Each row below holds a small network's activations on one input, seen along a few directions.
Each table varies a few parts of the input and shows all the possible inputs, shuffled.
Descriptions start from the smaller parts, as in this example, which fits no table here: one of 3 separate values, together with either a single point or one of 11 places around a ring or (one of 4 places along a line, together with one of 8 places around a ring).
Shared parts are said once, and a part with two or three values counts as separate values.

Rows:
R1: [ 0.09  1.96 -1.96 -1.10  0.94  3.19 -0.57  3.84 -2.30  0.29 -0.64 -0.61
  1.52  0.17 -0.99]
R2: [ 0.86  1.49 -1.38  0.31 -1.10  3.89 -3.37  2.55  1.25  0.53  0.56 -3.00
  0.27  0.35 -0.25]
R3: [-0.91  0.90 -0.71 -0.65 -1.98  1.24  5.30 -1.03 -0.43 -0.65 -0.52 -1.25
  2.30  5.01  0.41]
R4: [-0.95  1.01  0.73  2.33  1.96  0.62 -3.61  0.56 -3.78  0.40 -0.38  0.71
 -4.32 -8.00 -4.65]
R5: [ 0.75 -1.49 -0.52 -2.77  0.03  0.68  1.29  1.30  0.76 -0.64  2.15  1.88
  0.26  0.90  0.09]
R6: [ 0.24 -0.64 -0.54  0.68 -1.69 -3.05  3.56 -2.77  1.98  1.22 -1.47  0.36
  1.23  4.51  1.81]
R7: [ 1.22  0.94 -0.79  0.28 -1.77 -0.32 -1.24  0.00  3.59  1.68 -0.55 -1.82
  0.61  3.02  2.28]
R8: [ 0.36 -0.28  3.67  5.13 -0.58 -2.63 -8.04 -3.14  2.34  0.16 -1.16 -1.68
 -5.36 -7.58 -1.43]
R9: [-0.27 -0.02 -2.12 -2.07  1.59 -0.42  0.80  1.87 -2.05  1.01 -1.23  3.09
  1.97  1.66  0.82]
R10: [-0.18 -0.61  0.79 -1.24 -1.11  2.54  2.72  0.11  0.21 -2.08  2.70 -2.04
  0.83  1.21  0.51]
R11: [-1.22 -3.28  2.84 -0.90  3.70 -5.73  3.16 -3.29 -1.57 -1.92  0.54  4.35
  0.69 -1.25  1.39]
What do these inputs look like to the network?
Answer: either one of 3 separate values or one of 8 places around a ring
Which of the alternatives is R10?
Answer: one of 8 places around a ring

Rows:
R12: [-0.24  0.98  0.38  0.72  1.77  2.32 -3.61  2.20 -2.15 -0.59  0.32 -0.87
 -1.08 -4.46 -2.20]
R13: [ 0.42  1.80 -1.17  0.68  1.04  1.47 -4.90  2.79 -1.13  1.67 -1.15  0.06
 -1.64 -3.73 -1.67]
R14: [-0.57  0.54 -0.05 -0.05 -0.45 -0.30  3.29 -1.21  0.33 -0.41 -0.76 -1.73
  3.06  4.43  2.40]
R15: [ 0.45  1.43 -3.13 -2.54  0.14  2.02  1.36  3.36 -0.80  1.36 -0.56  0.65
  2.60  3.82  0.93]
R16: [-0.62  0.84  2.08  3.36  0.30 -0.91 -3.29 -1.67 -0.17 -0.26 -1.16 -2.38
 -1.48 -3.36 -0.24]
R17: [ 0.36  0.18 -1.48 -1.44 -2.04  2.04  4.11  0.53  0.66  0.25  1.44 -0.96
  0.93  3.57 -0.20]
R18: [ 1.04 -0.14 -2.30 -1.86 -1.08  0.45  0.73  1.34  2.06  1.27 -0.20  0.28
  2.37  4.79  2.21]
R19: [ 0.81 -0.56  2.13  2.23 -0.46 -2.17 -3.95 -1.88  2.65  0.13 -0.12 -0.78
 -2.57 -2.96  0.14]
R20: [ 0.07 -0.90 -0.15 -2.81 -0.97  2.47  3.49  0.92  0.39 -1.95  2.53 -0.55
  2.19  3.24  1.39]
R21: [-1.31 -3.42  1.50 -1.94  2.79 -6.39  6.34 -3.76 -1.50 -1.10  0.11  5.77
  1.66  1.93  1.86]
R22: [ 1.08  0.20 -0.34  1.60 -0.18 -0.06 -5.65  0.75  1.70  1.53 -0.56 -0.24
 -2.00 -2.72 -0.30]
R23: [ 0.27  0.63  0.32  1.72 -1.10  1.53 -2.00 -0.11  0.33  0.44  0.96 -1.54
 -3.48 -3.63 -2.65]
R24: [-0.49  1.03 -1.81 -0.47 -1.74  1.00  3.94 -0.11 -0.70  0.64 -1.47 -0.20
  1.81  4.37 -0.06]
R25: [-0.10 -0.54  1.95  0.46  0.04  1.86 -3.07  0.22  0.11 -1.72  2.08 -1.29
 -2.34 -4.28 -1.48]
R26: [-0.53  1.54  0.11  2.78 -0.97  0.41 -2.38 -0.75 -1.16  0.80 -1.91 -0.86
 -2.57 -3.08 -2.75]
R27: [-0.13  0.58 -1.73 -2.57  0.73  2.76  2.90  2.82 -1.69 -0.93  0.75 -0.19
  3.24  3.20  0.54]
R28: [ 0.66 -0.80  0.12 -1.10 -1.37 -1.50  2.63 -1.23  2.99 -0.12  0.17 -0.22
  1.97  4.59  2.70]
R29: [-1.16 -3.40  3.56  1.23  3.55 -6.99  0.07 -4.22 -1.92 -1.02 -0.48  5.04
 -2.69 -5.70 -0.62]
Changing only one part turns R21 into R29. The same change can be made to R28. Which row results?
Answer: R19
What do these inputs look like to the network?
Answer: one of 2 separate values, together with either a single point or one of 8 places around a ring
Change only the choice among 2 separate values in R15. List by row number the other rows that result.
Answer: R13
